Each row below holds a small network's activations on one input, seen along a few directions.
Each table varies a few parts of the input and shows all the possible inputs, shuffled.
A made-up example of a description, with smaller parts first: one of 6 places along a line, together with either a single point or one of 9 places along a line or (one of 3 separate values, together with one of 8 places around a ring).
Shared parts are said once, and a part with two or three values counts as separate values.
In the rows, 128 means zero.

Other details of the inputs vary at random and push rows far along two fixed directions, the same in every table; ignore that.

Table:
row 1: [101 130 134 142 136 122 144 119 143 114 142  83 128 137]
row 2: [130 125 112 136  72 162 131 180 119 148 129  99 127 171]
row 3: [105 123 124 145 162 129 148 110 130 111 153  85 145 129]
row 4: [118 109 118 130 121 139 125 123 130 106 149  89 131 118]
row 5: [154 114 116 109 112 106 119 109 132 110 151  94 144 158]
row 6: [112 121 121 138 126 139 128 112 141 113 154  94 136 135]
row 7: [114 109 141 124 114 117 107  93 133 103 154  93 119 119]
row 8: [134 124 132 119  94 148 115 159 116 161 117 142 124 155]
row 9: [113 138 132 117 123 137 143 167 136 131  99 156 115 118]
row 10: [137 150 100 154 101 158 140 189 142 129 101  87 131 183]
row 11: [115 123  96 125  89 169 157 185 140 116 116  94 136 145]
row 12: [125 151 133  97 117 149 131 184 137 151  74 225 110 113]
row 13: [145 119  93 143 116 115 106  86 112 132 135  85 149 118]
row 14: [115 112 115 136 142 143 124  94 135 114 161  95 140 137]
row 15: [115 146 175 108 159  96 114 128 122 132 102 210 106  84]
row 16: [163 106 171 130 139 116 124  57 100 153 146 133 122 107]
row 17: [155 158 122 123 156 101 104 125 104 169  86 215 126  78]
row 18: [157  97 115 133 134  97 114  96 132 133 136 141 132 112]
row 19: [150 131 146 136 150 120  82 102 130 136 127 124 132 140]
row 20: [114 151 159 114 177 115 127 129 129 145 102 214 122  98]
row 21: [109 169 149 111 121 132 147 179 146 150  74 224 116 130]
row 22: [145 133  98 137  83 168 118 165 146 134 101  97 150 189]
row 23: [106 131 162 134 168 100 115  86 133 119 152 126 120 107]
row 24: [121 121 105 111  99 160 132 153 132 122 106 145 133 137]
row 25: [112 134 164 129 144 102 101  81 136 116 157 139 120 109]
row 26: [156 114 145 147 107 145 155 101 105 139 151  78 128 132]
row 27: [105 142 113 132  74 158 155 172 157 120 122  99 134 165]
row 28: [130 103 144 131 115 123  90  94 105 135 164  91 135 142]
row 29: [118 142 130 109 136 141 148 179 129 139  81 194 122 110]
row 30: [109 122 144 133 119 118 111  82 142 110 160  99 125 134]
row 31: [127 146 124 100 145 157 143 188 126 147  79 221 129 108]
row 32: [134 136 106 160 157  88 127  96 101 129 140  74 130 102]
row 33: [157 104 115 140 137  95 117 104 130 129 142 140 131 105]
row 34: [153 157 164  93 192  64 121 128 115 138 111 213 106 105]
row 35: [ 99 131 152 144 139 102 133 100 138 105 151  88 126 129]
row 36: [124 149  96  93  67 184 152 219 146 150  50 213 119 154]
row 37: [110 126 128 137 117 136 124 111 148 116 155  93 126 137]
row 38: [155 132 151 105 164  76 107 102 120 115 160 129 125 118]
row 39: [109 123 101 133 106 154 170 180 136 114 107  90 135 143]
row 40: [115 127 141 121 134 126 106  88 136 121 142 141 125 127]
row 41: [121 102 105 125 126 149 120 110 122 104 148  99 142 129]
row 42: [149 100 114 148 139  92 120  96 127 118 163  92 134 110]
row 43: [109 139 112 132 139 154 159 158 139 130 117 140 140 139]
row 44: [104 132 116 133  85 141 165 179 143 110 107  91 126 149]
row 45: [123 144 167 101 141 110 105 130 126 136 104 219 107  88]
row 46: [142 147  69 147  91 145 148 171 121 145 102  92 141 138]
row 47: [112 126  95 129  90 169 150 154 151 123 121 106 137 165]
row 48: [116 119  95 120  71 170 146 169 149 121 114  97 123 156]
row 49: [152  90  90 140  99 118 125 109 136 120 139 100 146 140]
row 50: [126 123 167 140 165  93 103 105  95 136 157 122 106 115]
row 51: [143 148 103 147  96 165 130 188 144 130 105  88 138 182]
row 52: [163 128 133 133  87 163 167 141 113 162 109 142 124 141]
row 53: [117 137 104 128 123 165 148 157 142 132 120 146 140 144]
row 54: [110 124 126 136 132 138 132 118 139 113 152  90 139 132]
row 55: [116 144 165 107 170 105 127 139 122 139  91 205 108  87]
row 56: [139 157 146 106 116 147 122 201 108 177  80 224 111 137]
row 57: [151 137 137 143 107 150 186 149 106 156 101 133 116 140]
row 58: [138 156 120 145 131 138 134 179 136 138  92 126 124 163]
row 59: [155 122 176 145 154 111 140  70  91 145 148 128 112  99]
row 60: [109 124 135 132 106 126 113  87 140 104 156 100 132 143]
row 61: [114 127 144 122 139 124 110  92 141 127 143 136 119 124]
row 62: [112 120 128 138 159 134 127  99 130 112 168  92 145 122]
row 63: [121 136 154 110 197 112 130 131 111 135 103 205 126  78]
row 64: [150 137 135 124 173  80 134 139 120 154  92 221 114  90]
row 65: [114 111 127 124  95 130 113 104 132  98 148  90 128 134]
row 66: [120 108 110 133 134 147 129 123 126 106 154  92 138 119]
row 67: [146 133 122 153 121 138 101 129 136 121 137  77 137 160]
row 68: [149 134 149 113 171  69 116 102 119 112 157 125 118 119]
row 69: [111 133 156 126 154 115 111  96 137 122 152 128 123 111]
row 70: [143 103 113 155 145  86 130  98 125 116 160  92 128 110]
row 71: [135 149  65 155  92 142 162 177 120 144  97  89 136 143]
row 72: [111 132 107 126  65 161 154 187 148 112 114  93 128 155]
row 73: [115 128 109 125 135 154 156 168 128 123 112 136 135 124]
row 74: [103 123 138 143 159 114 139 100 131 110 151  86 136 123]
row 75: [127 123 167 138 158  98  97 104  95 138 161 125 108 114]
row 76: [119 116 137 125 168 123 101  66 123 115 159 139 139 113]
row 77: [118 123 149 118 143 120 112 116 129 118 141 125 118  99]
row 78: [157 122 136 101 140  91 112 105 129 122 145 132 129 137]
row 79: [124 109 126 118 155 134 113 104 121 118 142 136 130 106]
row 80: [146 120 102 146 132 104 103  78 111 134 142  83 139 107]
row 81: [122 110 134 115 142 126 110 103 124 117 137 133 123 105]
row 82: [168 129 171 105 135 128 126  99 100 178  92 231 123 107]
row 83: [154 121 123 117 126  97 121 114 132 107 165  86 133 145]
row 84: [113 126  90 128  82 173 148 153 147 119 119 110 143 169]
Each input here is: one of 6 places along a line, together with either a single point or one of 5 places along a line or (one of 2 separate values, together with one of 4 places along a line).
The inputs of row 37 and row 40 match in every part but the place on the line of 6. If row 45 is changed in the same way as row 37 into row 40, which row does it become?
Answer: row 65
The inputs of row 61 and row 1 match in every part but the place on the line of 6. If row 78 is changed in the same way as row 61 into row 1, which row does it become?
Answer: row 34
Change only the place on the line of 4 in row 81. List by row number the other rows that result.
Answer: row 7, row 48, row 79
Change only the place on the line of 5 in row 33. List by row number the other rows that result.
Answer: row 2, row 17, row 67, row 83
Change only the choice among 2 separate values in row 84. List by row number the other rows that result.
Answer: row 24
Change only the place on the line of 6 in row 80. List by row number the other rows that result.
Answer: row 13, row 17, row 32, row 46, row 71
Change only the place on the line of 6 in row 28. List by row number the other rows that result.
Answer: row 2, row 8, row 50, row 56, row 75
Change only the choice among 2 separate values in row 20. List by row number the other rows that result.
Answer: row 29

Table:
row 85: [122 108 135 131 147 108  94  69 131 111 161 116 132 106]
row 86: [141 112 126 139 157  93  95  78 114 123 159 105 133 106]
row 87: [140 142 126 126 141 119 130 147 116 156  99 186 123 110]
row 88: [120 126 103 137 102 144 139 164 141 112 127  82 133 155]
row 89: [123 130  98 142 108 147 135 161 136 121 129  82 138 160]
row 90: [133 149 140 130 132 135 146 156 129 148 101 162 122 138]
row 91: [144 134 140 114  96 153 126 148 118 154 104 163 120 141]
row 92: [113 116 136 130 127 121 100  82 137 103 162  89 131 127]
row 93: [130 113  94 127  90 144 143 151 144 117 137  94 138 158]
row 94: [129 116 134 133 131 103 104  95 126 106 157  80 128 122]
row 95: [151 111 139 127 120 133 113 106 108 147 131 146 125 119]
row 96: [136 100 138 137 132 132 116  78 108 120 166  78 134 117]
row 97: [114 114 136 127 159 115 102  71 131 104 159 112 135 102]
row 98: [149 138 124 131 118 128 147 147 125 155 100 165 126 132]
row 99: [151 120 103 139 106 130 135 129 131 135 128 104 137 149]
row 100: [127 109 107 150 107 123 141 123 128 111 151  57 131 132]
row 101: [132 117 118 151 119 129 129 114 134 111 157  53 137 158]
row 102: [128 129 145 109 134 114 111 117 132 122 137 147 124 128]
row 103: [143 130 119 133 102 131 130 130 133 130 128 101 131 157]
row 104: [117 134 180 115 186  98 111  99 120 128 139 180 112  93]
row 105: [123 139 140 107 147 130 146 148 127 137 105 191 121 112]
row 106: [133 135 154 107 155 109 125 129 121 146 109 215 116 100]
row 107: [ 96 128 114 138 100 164 150 154 148 115 129  90 133 153]
row 108: [126 122 118 116 132 130 133 129 135 115 136 124 135 130]
row 109: [107 142 125 120  96 156 143 159 143 134 102 151 125 143]
row 110: [130 114 134 130 163  97 107  83 120 107 155 101 132  97]
row 111: [123 117 144 136 166  98 122  87 115 110 154 102 124  90]
row 112: [138 136 140 135 117 122 136 121 124 136 128 115 124 139]
row 113: [115 112 130 133 132 123 119 110 138  98 170  68 134 144]
row 114: [145 150 162 115 179 104 128 113 111 156  99 221 120  90]
row 115: [110 117 100 140  87 157 149 145 144 120 128  96 136 148]
row 116: [127 125 181 127 182  72  90  61 108 120 157 138 111  76]
row 117: [140 147 134 110 172 112 112 130 115 149  98 209 127  96]
row 118: [128 145 114 126 135 138 149 161 121 144  99 159 129 120]
row 119: [131 130 117 127  83 178 147 181 130 145 105 127 129 165]
row 120: [121 147 148 120 149 123 134 158 126 140  98 182 113 109]
row 121: [126 147 105 131  90 152 152 182 131 143 100 125 127 154]
row 122: [117 127 129 125 102 138 145 143 136 118 136 103 124 149]
row 123: [114 145 140 110 142 138 113 144 141 134 103 194 126 122]
row 124: [120 148 118 133 122 148 148 179 129 142 102 142 125 141]
row 125: [137 117  98 133 105 127 131 142 134 121 127 101 134 136]
row 126: [142 114 125 142 149 110 120  80 122 115 158  82 139 124]
row 127: [108 138 124 118 125 152 147 150 137 133 100 167 129 121]
row 128: [134 142  96 125  90 150 137 178 135 139 100 128 132 160]
What is each input in this table made of?
Answer: one of 4 separate values, together with either a single point or (one of 2 separate values, together with one of 5 places along a line)
The inputs of row 87 and row 118 match in every part but the choice among 4 separate values. If row 115 is changed in the same way as row 87 into row 118, which row does it become?
Answer: row 127
Start at row 107 and move only the place on the line of 5, one step at a time. The first step leads to row 104. Which rows follow, in order?
Answer: row 120, row 124, row 90
Change only the choice among 2 separate values in row 117. List by row number the other rows that result.
Answer: row 118
Change only the choice among 4 separate values in row 91. List by row number the other rows that result.
Answer: row 95, row 96, row 119

Table:
row 129: [145 132  63 145  97 140 140 162 140 132 107  98 147 158]
row 130: [ 97 118 104 142 143 125 155 127 146  88 153  62 139 125]
row 131: [ 93 143 114 123  88 187 174 199 142 136  84 156 123 139]
row 132: [ 91 111 109 145 138 134 162 128 136  91 160  53 136 119]
row 133: [111 138 177  93 135 143 107 123 140 139 112 223 114 123]
row 134: [106 109 177 109 152  85  70  51 138  91 181 116 117 107]
row 135: [105 143 155 158 131 117 145 141 131 105 165  29 116 161]
row 136: [104 116 104 125 125 133 103 127 151  89 158  73 142 146]
row 137: [157 139  66 115  80 159 130 204 140 147  79 157 142 168]
row 138: [168 155 185 143 178  68 112 111  90 162 125 148 106 113]
row 139: [166 130 158 104 122 129 104 112 114 170 105 220 120 125]
row 140: [152 142  65 131  96 151 186 208 136 148  71 148 140 149]
row 141: [157 119 169 124 150 123 104  67  94 161 132 174 122  99]
row 142: [141 105  78 157 110 132 171 135 117 118 146  45 142 131]
row 143: [164 135 147  94 116 103  93 123 123 155 101 217 117 120]
row 144: [ 99 126  98 141 134 127 122 124 153  95 148  73 143 138]
row 145: [151 135 145 125 142 126 130 125  98 172  91 206 116  88]
row 146: [ 98 107 190 129 167 123  96  35 117 106 186 105 123  95]
What is each input in this table made of?
Answer: one of 2 separate values, together with either a single point or one of 8 places around a ring
Change only the place on the ring of 8 in row 136. List by row number the other rows that result.
Answer: row 130, row 131, row 132, row 133, row 134, row 144, row 146
Change only the choice among 2 separate values in row 140. List by row number the other rows that result.
Answer: row 130

Table:
row 147: [147 114 113 168  92 125 146 117 109 123 162   9 128 154]
row 148: [169 104 126 111 127 109  89  86 110 152 129 176 132 109]
row 149: [ 94 120  82 128  48 201 159 195 166  99 131  48 144 204]
row 150: [171 161 146 106 128 117 139 169 111 181  65 247 111 126]
row 151: [102 115 155 118 149 113  80  58 139  96 164 125 129 115]
row 152: [174 144 142 109 137 122 106 141 112 174  90 215 123 122]
row 153: [ 98 161 177 118 158 145 154 162 129 144  95 213 106 105]
row 154: [102  95  94 118  71 168 123 117 161  89 163  58 143 157]
row 155: [ 90 157 104 112 192 109 143 171 145 118  95 195 134  84]
row 156: [161 102 140 138 150  87  71  37 109 137 165 104 131 111]
row 157: [ 95 135 118 122  80 168 164 184 160 110 118 106 127 173]
row 158: [151 150 104 146  79 171 199 209 114 170  72 125 127 170]
row 159: [149 119 100 156 205  61 122  86 106 108 149  94 142  74]
row 160: [ 90 115 191 142 175  95  97  60 122  92 192  75 115  89]
The inputs of row 157 and row 150 match in every part but one. If row 155 is changed in the same way as row 157 into row 150, which row does it become?
Answer: row 159
What is each input in this table made of?
Answer: one of 2 separate values, together with either a single point or one of 6 places along a line
Change only the place on the line of 6 in row 160. List by row number the other rows that result.
Answer: row 149, row 151, row 153, row 154, row 157
Change only the choice among 2 separate values in row 151. List by row number the other rows that result.
Answer: row 156
